These are the activations of a small neural network, seen along a few directions. Each row is one input.
Each table varies a few parts of the input and shows all the possible inputs, shuffled.
A made-up example of a description, with smaller parts first: one of 2 separate values, together with either a single point or one of 9 places along a line or (one of 4 places along a line, together with one of 8 places around a ring).
Shared parts are said once, and a part with two or three values counts as separate values.
In the rows, 128 means zero.

Other details of the inputs shift rows strongly along two fixed directions, in all tables alike. That doesn't count.

Rows:
row 1: [130 121 149 129 134 117 146 111 139 122 114 124 154 127]
row 2: [125 128 106 133 137 141  96 155 112 129 138 153 100 158]
row 3: [147 171 104 143 138 140 137 118 114 135 149 110 110  98]
row 4: [157 170 109 135 135 144 143 119 105 142 150 118 110  95]
row 5: [154 177 107 143 112 146 146 115  98 145 141 107 104  93]
row 6: [123 122 142 128 127 116 147 116 139 120 112 132 155 120]
row 7: [121 121 137 135 113 114 152 111 137 124 107 111 153 114]
row 8: [149 165 100 141 142 144 140 125 114 138 153 105 113  91]
row 9: [132 126 116 121 138 142  97 156 111 137 144 157  97 152]
row 10: [ 97  83 136 114 128 115 100 152 141 114 109 165 135 176]
row 11: [126 127 110 120 131 139  99 160 113 135 141 164 100 145]
row 12: [120 114 141 131 140 112 146 113 150 117 116 107 161 122]
row 13: [121 129 108 122 133 151  87 148 132 127 158 142  95 155]
row 14: [145 169  96 153 117 143 144 124 105 141 139 111 112  90]
row 15: [113 104 143 115 101 121 139 107 152 119 120 109 152 124]
row 16: [ 85  47 151  84 123 121  65 158 158 109 123 169 122 217]
row 17: [128 125 110 118 134 140  95 153 111 134 143 149  93 153]
row 18: [131 121 151 124 134 116 147 111 138 124 117 123 152 124]
row 19: [107  78 159  97 112 115  96 150 134 126 111 156 121 181]
row 20: [125 119 110 122 117 139  96 161 110 140 139 150  91 143]
row 21: [131 122 154 117 108 115 151 104 131 130 111 109 142 118]
row 22: [134 129 154 123 112 118 154 106 130 132 112 113 146 116]
row 23: [125 120 150 121 107 113 150 103 132 124 107 107 145 124]
row 24: [ 90  56 153  94 132 118  90 145 171 107 125 141 142 187]
row 25: [124 121 104 126 145 140  93 161 120 130 148 142  98 150]
row 26: [126 111 150 119 141 114 144 117 148 124 123 113 156 118]
row 27: [121 113 141 123 109 111 150 109 138 125 109 108 148 114]
row 28: [151 173 102 160 122 147 146 127 105 144 139 119 116  89]
row 29: [114 106 152 111 100 123 133 104 147 118 117 112 147 140]
row 30: [127 126 138 141 117 119 150 115 135 126 108 117 153 113]
row 31: [156 180 111 158 120 150 146 120  99 143 137 118 114  97]
row 32: [158 180 113 153 119 149 148 120  99 145 139 117 111  95]
row 33: [151 164 104 139 144 145 140 126 114 139 155 107 113  90]
row 34: [130 129 149 137 115 120 150 107 131 124 105 116 153 124]
row 35: [151 180 104 160 118 149 146 118  98 140 134 114 115  99]
row 36: [124 112 146 115 127 110 145 105 140 119 114 113 149 128]
row 37: [153 172 104 155 121 146 146 128 105 146 141 119 114  87]
row 38: [128 122 145 131 134 117 146 109 139 119 111 122 156 128]
row 39: [116 111 140 113 120 108 145 111 142 117 111 122 151 123]
row 40: [126 120 156 126 139 113 141 113 148 122 119 121 152 125]
row 41: [121 112 142 126 139 112 145 113 150 117 118 105 158 121]
row 42: [151 177 110 156 145 145 139 122 116 137 147 119 117  97]
row 43: [127 128 117 120 141 139  91 156 119 134 149 148  91 148]
row 44: [119 117 149 124 135 109 141 108 150 117 115 111 152 127]
row 45: [121 122 138 130 127 116 146 115 140 118 110 131 157 122]
row 46: [127 117 147 133 144 117 145 117 149 120 119 115 160 120]
row 47: [125 118 145 110 122 111 148 113 138 124 117 126 150 114]
row 48: [126 129 110 127 133 140  99 161 114 132 140 166 103 147]
row 49: [119 119 148 130 136 110 142 109 150 116 113 114 155 128]
row 50: [126 121 113 127 120 141  97 164 111 142 138 155  96 144]
row 51: [126 127 107 128 136 140  96 154 112 130 140 150  97 157]
row 52: [123 132 109 139 145 141  92 157 121 128 140 153 101 156]
row 53: [152 173 113 143 142 143 139 122 114 141 151 117 112  94]
row 54: [101  77 144  94 123 112  98 150 140 119 117 161 126 169]
row 55: [129 129 119 120 142 139  92 157 119 135 149 152  93 149]
row 56: [118 129 100 131 130 139  99 159 114 127 136 160 102 150]
row 57: [127 115 149 127 144 116 145 118 149 122 122 115 158 119]
row 58: [123 124 136 140 115 117 151 113 135 125 107 115 154 114]
row 59: [124 129 113 131 117 142  96 154 105 134 132 148  92 159]
row 60: [124 124 148 132 110 116 150 105 132 122 104 111 151 126]
row 61: [123 125 103 140 150 143  94 163 122 129 143 149 107 153]
row 62: [127 121 112 122 118 139  97 163 111 141 140 153  93 143]
row 63: [126 119 143 136 144 117 145 116 149 118 117 113 162 120]
row 64: [129 114 151 111 128 113 146 107 138 124 118 115 146 122]
row 65: [119 113 142 110 119 109 146 111 141 120 113 122 149 119]
row 66: [123 120 107 124 116 139  96 161 111 138 138 148  91 145]
row 67: [144 175  92 138 117 153 147 108 119 131 155 110 119  86]
row 68: [125 120 143 130 132 115 147 108 139 118 110 119 156 129]
row 69: [126 133 113 140 147 142  91 158 122 129 141 155 102 155]
row 70: [153 166 106 139 145 145 141 127 113 141 156 110 114  89]
row 71: [116 115 139 120 121 109 147 111 142 116 110 122 154 122]
row 72: [120 112 153 113 132 108 137 111 149 120 118 113 146 128]
Each input here is: one of 6 places along a line, together with either a single point or one of 11 places around a ring.
Changing only the place on the line of 6 turns row 7 into row 60. The same change can be made to row 28. Which row results? -> row 31
Changing only the place on the line of 6 turns row 18 into row 57. The same change can be made to row 64. Which row results? -> row 33
A walk changes only the place on the ring of 11. It starts at row 72 and steps to row 43. List the rest of the walk in order. -> row 55, row 53, row 40, row 42, row 69, row 52, row 49, row 44, row 3
Which other rows agree with row 65 in the place on the line of 6? List them by row number. -> row 6, row 10, row 11, row 39, row 45, row 47, row 48, row 54, row 56, row 67, row 71

Rows:
row 73: [ 97  77 153 101  82 114 121 115 150 113 103 121 144 161]
row 74: [169 191 116 150 137 126 202  90 113 143 134  90 152  29]
row 75: [172 188 127 129  99 133 193  75 102 151 136  77 128  46]
row 76: [ 92  77 139 122 122 105 128 129 163 106  99 135 169 148]
row 77: [180 243  35 201 134 198  97 180  34 169 175 165  30 106]
row 78: [171 202 129 160 142 141 184  72 121 137 144  65 142  64]
row 79: [113  89 180 111 106 110 121 115 140 121  95 131 145 175]
row 80: [125 132  78 157 163 167  34 225  86 141 155 211  50 203]
row 81: [126 133  78 143 188 171  26 218 102 134 178 197  49 205]
row 82: [ 97  79 149 101 115 114 117 115 168 108 121 111 148 157]
row 83: [153 192  91 159 148 141 187  79 141 122 156  66 157  43]
row 84: [114  79 171  80 129 104 121 121 155 123 123 125 139 147]
row 85: [ 92  79 145 119  90 104 130 127 147 111  85 139 160 153]
row 86: [112  81 161  90 159  99 124 128 165 114 127 135 155 138]
row 87: [108  78 168  98 105  92 136 131 135 125  88 151 152 146]
Changing only one part turns row 79 into row 75. The same change can be made to row 78. Which row results? -> row 84
What is each input in this table made of? -> one of 3 separate values, together with one of 5 places around a ring
Change only the choice among 3 separate values in row 87. List by row number the other rows that result. -> row 77, row 85

Rows:
row 88: [125 136 107 142 130 133 123 140 119 126 126 142 124 130]
row 89: [138 140 170 124 110  86 238  32 165 112  91  51 221  39]
row 90: [131 130 122 120 114 136 120 137 114 136 133 142 111 130]
row 91: [ 73  11 216  83 127  69 100 143 177 101  62 169 179 221]
row 92: [131 138 120 141 120 137 123 140 113 133 124 146 119 133]
row 93: [129 134 115 122 141 138 114 133 134 127 152 126 115 127]
row 94: [131 136 113 146 139 135 123 142 123 132 133 129 123 123]
row 95: [134 149 115 142  93 140 134 121 105 137 121 121 113 122]
row 96: [130 127 116 124 133 134 117 143 125 134 143 128 112 125]
row 97: [139 150 116 125  87 141 138 114 104 141 132 111 106 109]
row 98: [137 140 117 123 157 138 120 129 133 128 155 120 117 124]
row 99: [131 146 112 144 147 139 123 130 132 125 143 125 125 123]
row 100: [130 133 118 138 163 138 111 140 134 122 144 133 124 143]
row 101: [132 124 134 118 131 129 109 146 113 138 131 150 105 144]
What is each input in this table made of? -> one of 2 separate values, together with either a single point or one of 6 places along a line
Changing only the choice among 2 separate values turns row 92 into row 90. The same change can be made to row 91. Which row results? -> row 101
Change only the choice among 2 separate values in row 94. List by row number the other rows that result. -> row 96

Rows:
row 102: [ 97  78 161 116  94 108 124 117 153 116  98 120 153 161]
row 103: [108  75 167  93  92 108 127 112 150 124 107 114 144 154]
row 104: [ 97  82 149 119 114 101 132 125 149 107  86 143 168 157]
row 105: [176 226 104 168 148 171 149  84 105 136 167  84 105  94]
row 106: [136 143 139 154 150 109 187  79 158 114 112  79 190  78]
row 107: [128 148  68 155 147 167  74 186 101 135 159 178  77 152]
row 108: [112  85 153  93 117 107 108 142 128 127 109 159 124 162]
row 109: [126 146  69 137 137 168  72 182 108 137 171 165  70 149]
row 110: [130 148 118 133 106 120 167  94 132 123 120 100 149  88]
row 111: [144 152  88 152 172 155  79 188  95 145 163 169  73 152]
row 112: [162 206  78 165 150 155 164 104 117 138 167  77 121  52]
row 113: [134 143  79 114 133 166  76 174 103 142 180 158  65 140]
row 114: [115  83 181 102 104 102 128 120 142 127  92 129 145 155]
row 115: [ 99  81 162 132 104 108 126 124 146 111  84 132 163 165]
row 116: [118  94 138 106 159 125  80 167 131 129 142 159  99 170]
row 117: [143 154 138 141 123 114 176 102 116 132 105 121 153  91]
row 118: [112  80 174  95 133 100 129 122 156 119 110 141 154 143]
row 119: [109  88 152 118 145 112 105 158 141 123 113 171 140 169]
row 120: [172 204 124 173 115 138 192  92  96 147 118  88 139  59]
row 121: [133 138 100 114 148 147 102 147 121 134 169 123  92 126]
row 122: [138 137 144 108  99 107 193  66 140 124 117  79 165  69]
What is each input in this table made of? -> either a single point or (one of 4 places along a line, together with one of 5 places around a ring)
A walk changes only the place on the line of 4. It starts at row 120 and steps to row 117. List the rest of the walk in order. -> row 119, row 111
A walk changes only the place on the ring of 5. It starts at row 121 and steps to row 112. List the rest of the walk in order. -> row 106, row 111, row 116
